Each row below holds a small network's activations on one input, seen along a few directions.
Each table varies a few parts of the input and shows all the possible inputs, shuffled.
A made-up example of a description, with smaller parts first: one of 5 places around a ring, together with either a single point or one of 11 places around a ring or (one of 3 separate values, together with one of 6 places along a line).
Shared parts are said once, and a part with two or three values counts as separate values.
(in the rows, 128 means zero)

Other details of the inputs shift rows strongly along three fixed directions, in all tables alike. That doesn't count.

A family of inputs:
r1: [ 98 116 127 139 157 146 106  65 206 197  77 123]
r2: [137 153 140 123 108  84 123 151  85 131 130 162]
r3: [106 112 103 115 129 157 155  61 189 163  83 119]
r4: [106 106 162 150 141 143 113  88 183 190  75  97]
r5: [120  98 119 135 132 153 139 117 163 131 127 122]
r6: [163 148 149 197 142 115  60 206  58  99 163 128]
r7: [135 127 158 187 132 132  94 176  70 106 144 125]
r8: [129 121 116 105 115 127 168 120 120  96 133 167]
r9: [157 114  78 168 193 188  95 162 154 104 165 110]
r10: [115 158 204 141  96  53  66 111  91 169 106 114]
r11: [160 119  95 181 181 173  95 187 137 115 155 112]
r12: [109 119 112 100 115 125 122  81 178 175 117 106]
r13: [ 93 131 166 165 124 113 116 104 126 184  77 122]
r14: [ 84 106 151 145 116 126 126  96 163 192  87  97]
r15: [142 134 100  73  82 106 158 146  98  92 166 145]
r16: [139 128 115 108 143 143 121 112 155 137 127 111]
r17: [100 116 170 164 110 111  93  99 141 170  96 107]
r18: [121 148 173 132 106  76  97 132 110 161 101 110]
r19: [108 130 173 148 117 125 111 105 124 172  83  92]
r20: [154 110  88 149 189 186 144 164 153 108 138  98]
r21: [154 115  89 159 178 168 100 159 150 108 163 118]
r22: [154 102  97 173 196 204  90 159 163 105 159 127]
r23: [131 137 130 138 132 116 136 145 101 138 126 147]
r24: [ 82 119 129 140 131 134 140  74 169 188  68 103]
r25: [121 168 171 161 102  64  79 133  76 158 104 133]
r26: [129 118 126  85  75 116 160 115 105  91 150 149]
r27: [156 118  81 178 211 202  98 146 160  92 141 137]
r28: [ 83 100 144 138 120 138 134  91 177 201  85  99]
r29: [114 101  88  32  90 123 189  96 167  94 158 160]
r30: [129 117  88  37  98 132 214 111 142 106 139 127]
r31: [125 136 128  99  94 102 174 143  69  80 142 172]
r32: [108 138 184 121 111  76  92  95 142 197  95 116]
r33: [141 165 165 119  94  53 105 148  49 105 152 181]
r34: [134 116 156 159 122 132 107 147 105 119 142 141]
r35: [130 138 144  67  84  76 156 137 107 128 132 145]
r36: [125 101 105 134 136 163 139 118 158 113 134 116]
r37: [117 135 168 167 109  91  93 142  94 158 120 110]
r38: [132 127 157 113 101 108 137 126  97  95 129 134]
r39: [132 187 132 188 131 148 120 165 117 103 174  97]
r40: [150 145 155 141 137 103  89 156  94 111 146 130]
r41: [140 105 126 144 160 168 135 135 153 112 124 118]
r42: [141 149 117  91  91 101 167 140  67  93 149 163]
r43: [101 172 115 119 124 150 179  95 199 150 126  74]
r44: [149 134 137 167 160 144 107 171  96 112 137 104]
r45: [108 122 154 106 118 111 112  85 163 151 100 117]
r46: [131 128 144  85  92 105 174 151  73  74 147 148]
r47: [166 128 120 181 173 150  75 187 105  99 176 132]
r48: [123 148 149 145 113  89 122 138  82 136 118 140]
r49: [147 151 148 184 156 132  62 150  81  95 141 151]
r50: [137 130  80 124 152 142 145 132 156 129 122 130]
r51: [158 130  73 159 195 176 111 148 147 102 150 132]
r52: [123 128 136  83  71  78 165 146  83 110 156 151]
r53: [137 123 118 133 130 127 117 156 132 139 141 127]
r54: [120 121 123 117 141 128 132 118 176 170 100  98]
r55: [136 123 109  50 108 104 174 122 140 102 153 149]
r56: [138 123 133  76  89 122 168 115 107  86 138 144]
r57: [153 145 136 188 160 131 101 183  72 112 141 143]
r58: [109 129 163 144 118  95  79 108 146 194 113 116]
r59: [109 121 137 151 132 130 125  90 153 155  88 127]
r60: [153 109  92 139 189 196 115 138 168  87 144 115]
r61: [129 114  93  23  96 137 188  87 160  86 144 149]
r62: [ 97 131 186 157 106  91  59  94 135 177 100 115]
r63: [142 122  71 131 180 163 133 121 174 124 135 132]
r64: [135 108 109 160 180 192 134 146 149 115 120  93]
r65: [136 135 109 112 132 144 122 105 130 107 132 154]
r66: [141 132  99  53  98 118 177 127 128 104 142 131]
r67: [127 129 174 139 134 119  86 118 132 146 115 130]
r68: [128 125 136 119  92 124 143 143  80 100 147 136]
r69: [127 160 183 154 113  63  73 125  82 166 117 155]
r70: [ 83 106 111 105 111 122 154  73 195 198  90  84]
r71: [142 108  73 145 175 192 152 124 161  92 131 133]
r72: [136 131 102  81  89  98 156 149 103  91 163 143]
r73: [136 137 101 116 132 117 144 140 131 127 128 146]
r74: [131 131 179 141 109 102 111 131  92 114 119 129]
r75: [165 130 135 187 182 161 101 198  93 102 149 113]
r76: [137 129 133 173 157 155 123 164  92 114 128 150]
r77: [121 138 182 177 122 107  91 121  98 155 100 149]
r78: [124 153 143 115  90  76 142 136  65 115 132 152]
r79: [119 114 103  64  95 133 150  92 153 108 145 142]
r80: [119 125 103 104 116 145 174 110 121 117 118 141]
r81: [123 207 129 141 101 111 163 138 103  96 162 131]
r82: [156 127  53 128 173 185 147 141 160 112 136 126]
r83: [128 122 119  96 106 122 126 126 118  85 160 149]
r84: [133 124 135 118 104 106 142 159  92 120 152 142]
r85: [121 110  76  46  86 128 207 110 143 112 150 132]
r86: [131 125 153 112 110 116 155 153  85  97 137 139]
r87: [129 110 104  77 128 137 187 129 152 129 131 125]
r88: [134 112 117  95 142 146 140 118 161 105 137 136]
r89: [102 130 149 146 139 119  92  79 167 180  86 131]
r90: [121 142 120 133 138 125 103  87 154 173 103 122]
r91: [ 99  98 125 101 135 154 173  93 188 173  87 103]
r92: [127 141 150 143 131 109  97 133 127 156 107  97]
r93: [123 104 102 154 152 174 136 142 141 117 134 105]
Description of these inputs: one of 3 separate values, together with either a single point or (one of 5 places along a line, together with one of 6 places around a ring).
- Changing only the choice among 3 separate values turns r24 into r93. The same change can be made to r76. Which row results? => r28
- Changing only the choice among 3 separate values turns r25 into r92. The same change can be made to r50. Which row results? => r18
- Changing only the choice among 3 separate values turns r7 into r31. The same change can be made to r29. Which row results? => r89
- Which other rows does r11 become when the choice among 3 separate values takes its other values? List them by row number. => r54, r73
- Which other rows does r80 become when the choice among 3 separate values takes its other values? List them by row number. => r19, r68
- Which other rows does r60 become when the place on the line of 5 takes its other values? List them by row number. => r45, r61, r67, r88
- A walk changes only the place on the ring of 6. It starts at r84 and steps to r28. List the rest of the walk in order. => r34, r22, r58, r53

A family of inputs:
r94: [115 145 146  77  65  77 164 138  90 124 144 131]
r95: [101 128 158 142 124 114  86  80 153 182  91 123]
r96: [132 167 146  60  52  55 177 144  69 103 157 152]
r97: [122 123 106 144 160 155 112 106 172 133 117 138]
r98: [118 153 201 189 110  97  95 135  54 135 101 131]
r99: [116 157 191 164 103  94 113 132  53 126 108 142]
r100: [127 126 126 158 157 153 122 147 169 162 115  78]
r101: [113  93  99  11  92 109 193  84 187 130 139 129]
r102: [133 145 152 179 140 115  65 130 111 133 124 141]
r103: [116 128 145 152 123 133 135 119 116 143 107 114]
r104: [135 109 170 144 125 130  85 136 100 123 129 135]
r105: [105 133  83  68  99 121 206  89 173 143 121 126]
r106: [111 114 178 148 115 105  77 107 128 168 108 120]
r107: [125 135 187 168 117 103  64 114  94 149 111 140]
r108: [147 119 106 144 147 164 144 180 108  90 160 117]
r109: [164 157  84 109 123 137 168 179  87  67 183 149]
r110: [130 159 119  90  95 103 173 133  92 103 147 149]
r111: [151 104  97 179 179 201 140 164 137  96 136 105]
r112: [128 121 163 164 143 144  87 100 129 141  94 143]
r113: [116 149 159 133 100  90 125 130 129 170 112  99]
r114: [113 139 116 126 133 131 150 106 182 178 101  91]
r115: [ 83 113 145 122 105 116 149  92 166 185  87  92]
r116: [ 94 104 150 107 112 117 118  71 178 180  90 118]
r117: [ 92 121 149 110 108 110 146 105 174 190  93  80]
r118: [136 114  89  79 114 125 160 118 145  91 159 158]
r119: [116 128 129 134 159 136 100  84 191 175  92 108]
r120: [150 130  94 157 184 175 102 135 149 103 139 142]
r121: [125 139 156 119 111  81  92 109 138 161 120 116]
r122: [107 118  97  90 122 127 143  76 186 152 115 133]
r123: [140 105  59  97 168 173 141 118 201 125 146 112]
r124: [144 135 156 137 134 103  82 146 115 129 142 121]
r125: [150 126 136 183 158 164 115 190  83  85 149 120]
r126: [123  86 160 144 136 153  93 100 155 161  94 109]
r127: [144 130  90 115 135 159 185 157 103  64 162 151]
r128: [107 140 117 150 139 139 130 101 174 192  97  90]
r129: [112 130 157  67  44  66 181 141  60  91 148 152]
r130: [127 139 141  94  81  92 165 159  73  92 159 143]
r131: [127 135 159  69  65  58 131 128  73  98 161 168]
r132: [125 141 107 119 136 119  97  99 163 162 117 112]
r133: [166 131 108 191 186 163  66 167 126 106 157 124]
r134: [ 92 128 160 155 112 110 121 107 148 188  89  94]
r135: [110 142 146 114 123  94 104  86 163 170 100 121]
r136: [105  87 115  47  73 127 215 100 138 108 108 119]
r137: [151 119  55  69 151 153 168 122 182  89 157 138]
r138: [140 119  33  63 149 162 172 105 198 102 150 135]
r139: [108 132 179 147 110 102 107 137 124 176 102  83]
r140: [112 133  96 143 155 160 154 108 178 159 108 105]
r141: [138 144 173 158 128 118  81 133  75 104 126 168]
r142: [150 131 111 185 162 165 124 176 112 103 152 117]
r143: [133 128  75 105 139 160 198 140 135  79 154 148]
r144: [100 152 132 135 116 114 122  92 168 213  89  84]
r145: [136 159 145 167 146 112  59 134 110 137 127 132]
r146: [111 125 158 101  95 103 129  84 124 131 106 163]
r147: [131 113 179  72  60  77 137 121  67  90 144 171]
r148: [122 107 111  36  82  99 173 106 134 102 155 156]
r149: [138 129 181 177 133 110  58 153  83 124 140 136]
r150: [171 103 126 174 181 110  61 202  70 150 107 193]
r151: [127 112  82 182 205 220 145 130 181 132 110 100]
r152: [137 140  81 154 174 181 142 140 163 136 131 104]
r153: [155 150 115 173 173 161 124 178 116 105 149 116]
r154: [155 124  62 150 206 200 108 134 180 108 140 123]
r155: [101 113 132 135 134 152 161  79 159 158  74 108]
r156: [110 108 134 146 146 150 105  75 184 171  86 121]
r157: [167 137  64 111 141 165 174 183 119  71 185 131]
r158: [175  97 100 109 145 170 146 173  99  33 186 168]
r159: [167  95  93 173 202 135 126 199  75 145 116 159]
r160: [151 112  84 120 162 161 126 145 153  96 162 134]
r161: [137 151 137 151 130 105  80 130 111 125 133 143]
r162: [157 154 136 182 157 125  53 161  90 113 150 137]
r163: [115  84  66  58 125 177 228 118 176  94 134 119]
r164: [128  89  81  90 131 175 204 131 156  89 133 118]
r165: [ 95 129 163 160 116 119 127  89 138 180  75 103]
r166: [141 116 163 174 132 144 112 174  69  94 127 113]
r167: [147 118  78 150 200 183  98 123 203 149 126  93]
r168: [126 145 150 158 119 113 115 156 101 137 131 113]
r169: [101 111  98  51 106 131 182  65 182 125 112 161]
r170: [121 144 127 101  97 107 181 126  89  94 138 158]
r171: [107 116 136  75  95  95 126  88 155 165 122 120]
r172: [131 111 156 113 112 120 113 131 103 108 140 149]
r173: [ 99 122 122  52  79  95 168  67 154 132 115 164]
r174: [133 135 167  60  69  53 132 136  78  99 162 156]
r175: [126 159 158 185 140 122 102 139  93 143 115 121]
r176: [113 158 166 162 102  90 117 129  90 148 116 129]
r177: [107 131 120 152 135 137 132 106 178 189  98  85]
r178: [134 132 194 151  95  85  77 128  71 123 127 152]
r179: [113 139 149 170 135 135 115 124 119 159 106 108]
r180: [124 146 119  97  89 103 175 136  94 104 150 149]
r181: [133 152 142 151 135 109  83 129 109 122 130 149]
r182: [175 142 106 166 167 145  73 180 100  87 174 132]
r183: [119 148 172 147 112  92  84 109  98 133 113 159]
r184: [139 108  90 190 195 211 131 154 165 125 126  92]
r185: [157 135 125 173 154 160 107 200  86  99 164 109]
r186: [127 166 161  86  72  65 167 137  65 103 143 153]
r187: [170 112  84 108 147 157 145 177 105  36 197 170]
r188: [160 116  84  86 140 146 142 160 121  68 188 148]
r189: [140 134 168 156 120 108  78 144  81 111 142 151]
r190: [107 131 123 142 135 138 127 114 178 192 100  79]
r191: [ 84 102 152 116 101 126 149  90 157 178  74  87]
- What is each input in this table made of? => one of 2 separate values, together with either a single point or (one of 6 places along a line, together with one of 8 places along a line)
- Changing only the choice among 2 separate values turns r117 into r174. The same change can be made to r180. Which row results? => r122
- Changing only the choice among 2 separate values turns r173 into r127. The same change can be made to r123. Which row results? => r190
- Changing only the choice among 2 separate values turns r159 into r150. The same change can be made to r155. Which row results? => r112
- A walk changes only the place on the line of 8. It starts at r175 and steps to r140. List the rest of the walk in order. => r105, r128, r177, r168, r130, r108
- Which other rows does r156 become when the choice among 2 separate values takes its other values? List them by row number. => r165
- Which other rows does r151 become when the place on the line of 6 takes its other values? List them by row number. => r98, r140, r143, r152, r153
- Which other rows does r160 become when the choice among 2 separate values takes its other values? List them by row number. => r168
- A walk changes only the place on the line of 6. It starts at r107 and steps to r95. List the rest of the walk in order. => r122, r162, r132, r167
